These are the activations of a small neural network, seen along a few directions. Each row is one input.
Each table varies a few parts of the input and shows all the possible inputs, shuffled.
Descriptions start from the smaller parts, as in this example, which fits no table here: one of 3 separate values, together with either a single point or one of 11 places along a line or (one of 4 places along a line, together with one of 5 places around a ring).
Shared parts are said once, and a part with two or three values counts as separate values.
(in the rows, 128 means zero)

Other details of the inputs vary at random and push rows far along two fixed directions, the same in every table; ignore that.

Table:
x1: [150 172 119 180 118 120 130 118 127 107 112 116 103]
x2: [ 78 111 145 115 138 119 125 109 119 187 138 141 157]
x3: [146 140 123 146 128 135 110 144 130 105 114 127 112]
x4: [149 127 112 143 125 142 126 135 118 100 119 132 101]
x5: [200 132 119  88 112 131 106 180 180  57 171 102 137]
x6: [126 107 135 123 134 139 132 121 117 127 128 127 132]
x7: [163 196 105 163  92 101 155 129 119  83  79 107  77]
x8: [118 146 134 166 128 117 136 111 118 148 114 117 127]
x9: [114  88 145  70 135 141 113 149 148 151 157 137 167]
x10: [112 128 125 128 131 128 136 111 121 142 137 135 120]
x11: [118 125 141 127 134 114 137 114 130 149 140 123 147]
x12: [189 142 106  80 109 125 109 162 185  83 186 126 130]
x13: [ 91  95 138 126 146 144 138 116  97 156 116 140 134]
x14: [160 136 114 140 126 139 121 143 134  95 120 121 125]
x15: [ 77 121 139 159 143 121 150  75  91 171 107 135 126]
x16: [142 145 119 183 122 139 126 122 107 101  89 116  93]
x17: [ 89 110 137 147 151 134 127 112  97 167  94 147 133]
x18: [ 90 132 121 164 140 127 145  88  97 156 104 141 105]
x19: [189 125 119  85 109 138 107 179 183  76 168 106 141]
x20: [ 90  96 142  84 136 130 136 113 130 175 162 140 156]
x21: [157 162 112 142 114 115 106 143 147  97 141 128 104]
x22: [102 130 140 174 147 134 141 110  94 148  85 123 130]
x23: [ 80 114 149 129 145 114 132  99 111 181 128 141 149]
x24: [166 174 110 176  93 121 158 148 110  65  55 108  84]
x25: [114 100 130  56 132 122 114 144 158 153 185 154 158]
x26: [120  73 150  34 140 137 111 154 159 148 180 137 181]
Description of these inputs: one of 2 separate values, together with either a single point or (one of 3 separate values, together with one of 4 places along a line).
Q: The inputs of x4 and x18 match in every part but the choice among 2 separate values. If x14 is changed in the same way as x4 into x18, which row does it become?
A: x12
Q: Which other rows does x21 become when the choice among 3 separate values takes its other values? List them by row number.
A: x1, x10
Q: Which other rows does x22 become when the choice among 2 separate values takes its other values? List them by row number.
A: x1
Q: Which other rows does x22 become when the choice among 3 separate values takes its other values? List them by row number.
A: x3, x13

Table:
x27: [ 69 105 157 174 155 137 147  91  82 186  91 127 148]
x28: [101  87 142  59 140 131 146 139 138 162 151 141 178]
x29: [ 75 104 142 160 156 134 138  91  82 176  90 144 129]
x30: [ 97  91 128  45 126 126 132 126 149 172 205 157 157]
x31: [ 97  73 146  65 144 148 127 126 132 164 166 138 165]
x32: [103  91 140  49 149 137 115 124 167 178 212 140 181]
x33: [173 133 109  85 114 129 127 164 163  82 153 127 131]
x34: [178 125 113 103 125 137 102 166 161  83 157 127 131]
x35: [172 128 121  85 109 132 133 162 166  94 164 114 143]
x36: [162 170  95 140 103 113 117 139 151  86 148 135  82]
x37: [150 140 118 152 124 134 109 136 126  96 112 118 101]
x38: [ 57 131 132 171 142 115 143  82  77 197 101 156 115]
x39: [179 142 106  98 111 129 126 161 159  71 146 125 114]
x40: [149 154 119 148 112 123 133 136 128  91 103 110  99]
x41: [ 66 116 152 157 141 125 152  95  77 185  78 132 133]
x42: [187 127 109 103 116 143 108 157 163  69 168 121 110]
x43: [144 179 121 224 115 120 151 108  94 101  61 100  87]
x44: [141 171 125 237 128 127 120 116  94 100  56 107  87]
x45: [137 177 126 209 126 100 108  95 119 115 107 116  95]
x46: [158 153 114 150 116 125 129 143 122 101 105 126 110]
x47: [101  79 141  60 139 140 127 136 135 158 154 151 162]
x48: [184 138 110 110 114 132 107 168 162  71 140 127 122]
x49: [153 137 117 154 132 136 115 135 125  97 116 128 108]
x50: [155 156 118 153 117 124 136 141 134  95 103 113 112]
x51: [107  76 141  38 130 136 130 146 141 162 169 146 168]
x52: [160 144 123 166 127 137 121 135 131  96 118 110 113]
x53: [143 152 105 165 118 127 112 118 131 110 150 134  90]
x54: [ 70  99 147 169 166 137 150  85  77 185  92 140 144]
x55: [121 173 106 223 126 122 113  96  98 119  95 135  69]
x56: [179 166 116 115 100  98 118 135 176  90 181 112 117]
x57: [178 147 118 105 104 125 122 168 165  74 142 109 125]
x58: [171 137 116  86 103 131 113 168 158  85 152 122 117]
x59: [ 70 113 138 153 148 126 161  88  80 174  79 141 124]
x60: [154 148 126 155 118 128 116 147 136  95 105 115 118]
x61: [101 103 148  48 131 101 128 123 163 171 195 141 175]
x62: [ 91  86 151  60 132 130 142 138 137 167 150 135 175]
x63: [178 146 122 107 100 126 112 171 156  82 143 111 120]
x64: [142 192 124 207 114  89 122 100 115 115  98 115  88]
x65: [ 70 106 156 170 151 137 145  90  81 182  93 126 143]
x66: [157 160 121 158 115 124 128 147 127 100 101 115 111]
x67: [176 135 114  95 112 130 133 158 160  85 157 116 135]
x68: [102 102 151  89 144 113 118 104 146 174 189 135 169]
x69: [155 141 121 159 132 133 115 141 129  99 113 121 117]
x70: [176 134 112  88 106 131 116 166 157  85 154 131 116]
x71: [184 148 117 112  96 128 125 160 160  70 148 102 117]
x72: [104  69 140  29 128 139 142 136 143 161 181 141 172]
x73: [104 100 138  51 140 129 113 133 168 174 190 146 178]
x74: [139 160 123 221 126 134 127 103  95 101  72 105  81]
x75: [ 71 146 133 165 150 114 151  79 101 190 100 136 130]
x76: [177 131 110  99 110 134 102 164 162  74 146 125 115]
x77: [ 86  76 156  60 139 138 126 141 135 176 151 140 183]
x78: [186 138 106  93 101 134 126 156 161  68 160 121 111]
x79: [ 62 103 146 155 159 132 148  92  78 186  81 150 140]
x80: [100  83 146  57 125 134 146 129 136 161 162 130 167]
x81: [176 131 123 109 113 138  97 171 161  82 154 111 127]
x82: [107  81 137  55 134 137 149 129 133 158 166 145 167]
x83: [115  70 146  56 149 146 127 143 147 156 180 138 184]
x84: [149 180 115 218 120 118 139 119  92 102  56 116  87]
x85: [149 147 117 150 118 130 113 137 127  92 103 120  99]
x86: [ 65 104 151 152 161 129 149  98  86 190  80 145 155]
x87: [136 156 106 155 116 121 108 126 132 113 134 144  94]
x88: [ 68 109 145 148 150 128 156  96  76 187  86 147 136]
x89: [155 143 124 163 129 134 113 143 131 100 111 116 116]
x90: [ 99  73 140  67 145 143 118 134 132 161 159 145 164]
x91: [ 69 111 153 163 154 131 145 101  86 185  77 137 149]
x92: [151 155 112 146 113 123 131 135 127  88 103 115  93]
x93: [107  72 141  66 150 148 131 129 134 157 172 146 168]
x94: [144 202 104 220 120 110 139  92 115 115  92 111  79]
x95: [187 127 108 106 113 143 105 158 162  69 165 117 110]
x96: [ 71 143 137 168 149 116 143  82  96 198 100 139 134]
x97: [162 157 109 164 116 127 142 129 124  90 107 118 103]
x98: [ 70 120 155 165 142 124 154 103  80 186  76 130 143]
x99: [ 60 108 140 150 149 125 160  86  76 183  77 140 129]
x100: [ 62 109 154 156 148 130 142  95  82 182  78 134 139]
x101: [133 161 125 222 128 130 120 109  92 105  61 110  83]
x102: [168 147 112 103 122 128  94 150 181 105 183 122 130]
x103: [100 113 150  92 137 102 117 109 146 171 166 139 164]
x104: [180 146 108 104  99 131 124 153 156  68 149 111 105]
Q: The inputs of x81 and x77 match in every part but one. If x89 is changed in the same way as x81 into x77, which row does it become?
A: x91
Q: The inputs of x78 and x42 match in every part but one. If x56 is changed in the same way as x78 into x42, which row does it become?
A: x68
Q: Describe the family of inputs behind these rows.
A: one of 6 places along a line, together with either one of 3 separate values or one of 10 places around a ring
Q: Which other rows agree with x88 in the place on the line of 6? List them by row number.
A: x38, x41, x46, x51, x58, x63, x64, x66, x70, x84, x96, x98
Q: Which other rows does x57 become when the place on the line of 6 takes its other values? List them by row number.
A: x27, x43, x44, x60, x98

Table:
x105: [158 152 116 149 118 109 104 150 138  88 134 135 105]
x106: [159 158 129 152 105  98 125 135 132  94 121 110 120]
x107: [ 61  99 145 125 152 120 169  86  95 185 111 152 142]
x108: [118 122 117 106 142 133 159 124 131 150 140 145 143]
x109: [ 69  70 173 104 138 150 163 134  82 167  60 121 179]
x110: [ 99 130 137 167 141 110 115 100  87 158  89 146 114]
x111: [147 125 142  92 114 104 119 144 155 119 147 116 139]
x112: [116 109 120  67 123 142 133 133 146 132 172 129 136]
x113: [135  55 147  90 148 168 140 164 116 115 124 110 160]
x114: [140 145 115 165 120 110 149 110 108 110 111 136  98]
x115: [121 105 143 127 142 125 124 113 121 142 152 131 153]
x116: [108 132 129 166 140 144 125 101 110 136 113 111 112]
x117: [132 108 134 102 132 152 117 135 152 128 170 125 143]
x118: [ 82 118 151 119 143 118 147 108 104 191 114 135 165]
x119: [177 182 110 161  92 127 113 146 154  65 114  88  86]
x120: [156 151 123 122 101 133 124 151 156 103 140 109 120]
x121: [ 92 143 123 176 158 131 127 103 102 165  75 139 127]
x122: [183 119 115 106 112 158 152 169 116  55  92 118 106]
x123: [159 128 129 127 129 123 105 124 142  98 152 114 125]
x124: [169 174 101 162 114 126 102 147 143  83 114 135  96]
x125: [144 148 123 196 137 125 121 108 119 100 103 114 102]
x126: [103 136 126 167 124 130 113 117 108 140 100 136  95]
x127: [120 107 131  79 135 124 101 138 151 134 153 143 143]
x128: [118  90 140  89 131 147 110 127 146 145 172 124 144]
x129: [129 149 138 144 106 119 126 124 118 132 111 111 112]
x130: [ 76 127 129 175 138 134 165  86  80 171  90 137 109]
x131: [146 102 135  77 128 144 105 144 151 131 186 120 138]
x132: [157 136 126 153 124 122 105 114 132  93 135 109 111]
x133: [106  96 130  69 122 134 137 129 127 158 170 145 142]
x134: [ 96 111 138 192 154 148 141 135  57 129  11 129 102]
x135: [145 116 113  77 125 128 148 152 154 126 176 142 153]
x136: [131 102 150  65 110 108 119 136 158 131 161 122 156]
x137: [172 154 102 130 121 124 108 168 153  94 145 138 129]
x138: [ 87 127 134 147 140 139 121 118 112 158 105 138 114]
x139: [ 89  87 151 109 157 134 125  97 124 167 144 131 161]
x140: [134 109 117  70 110 135 136 150 148 121 185 136 139]
x141: [ 67 103 140 118 148 119 160  83  99 175 109 143 136]
x142: [111 159 124 200 124 122 109 113  89 132  80 134  80]
x143: [ 93 121 149 123 114 125 133 113 114 162 121 115 135]
x144: [126 117 143  76 124 111 125 136 158 129 151 113 151]
x145: [ 96 116 125 123 137 127 156 100 111 165 119 142 139]
x146: [134 102 129  83 145 144 127 143 163 134 175 137 173]
x147: [ 77 100 151 153 166 137 153  97  97 192 120 146 167]
x148: [200 182  95 152 112 123  94 168 155  64 126 132  88]
x149: [143 117 141  68 114 114 127 149 168 123 163 122 162]
x150: [170 155 102 130 126 131 108 166 161  97 137 142 124]
x151: [120 146 119 171 126 136 112 131 117 129 101 141  97]
x152: [134 163 123 222 124 134 127 105  95 107 100 108  89]
x153: [112 127 124 121 137 127 152 106 105 158 122 144 136]
x154: [ 98 120 136 131 144 123 121 120 124 151 117 154 135]
x155: [155 125 133  72 100 123 120 175 171 110 182 116 142]
x156: [150 151 122 186 133 134 122 109 120 113 111 115 114]
x157: [174 156 104 137 101 128  97 173 155  79 152 131  92]
x158: [136 165 127 168 114 116 135 117 119 123  94 113 125]
x159: [192 163 110 154 124 134 108 143 145  75 141 113 115]
x160: [162 178  88 185 125 125 147 116 125  88  90 114  84]
x161: [116 111 132  96 131 114 142 109 114 143 145 144 127]
x162: [134 125 134  75 125 127 135 145 165 140 152 123 165]
x163: [139 113 126  95 155 143 123 138 155 128 166 120 158]
x164: [ 97 124 144 128 137 116 152 121 110 178 117 129 162]
x165: [142 105 120  60 111 120 126 134 155 108 177 136 135]
x166: [140 141 122 150 123 112  99 129 133 108 112 137  99]
x167: [ 97 104 127 112 119 134 141 109 113 159 136 134 123]
x168: [140 176 123 182 124 118 145 128 127 113  87 116 120]
Q: The inputs of x136 and x166 match in every part but one. If x120 is changed in the same way as x136 into x166, which row does it become?
A: x151
Q: The inputs of x164 and x147 match in every part but one. If x129 is changed in the same way as x164 into x147, which row does it become?
A: x131
Q: Describe the family of inputs behind these rows.
A: one of 4 separate values, together with either a single point or (one of 3 separate values, together with one of 5 places around a ring)
Q: Which other rows does x132 become when the place on the ring of 5 takes its other values? List them by row number.
A: x115, x123, x125, x139
Q: Which other rows does x121 become when the choice among 3 separate values takes its other values? List them by row number.
A: x127, x138
Q: Which other rows does x144 become when the choice among 3 separate values takes its other values? List them by row number.
A: x119, x162
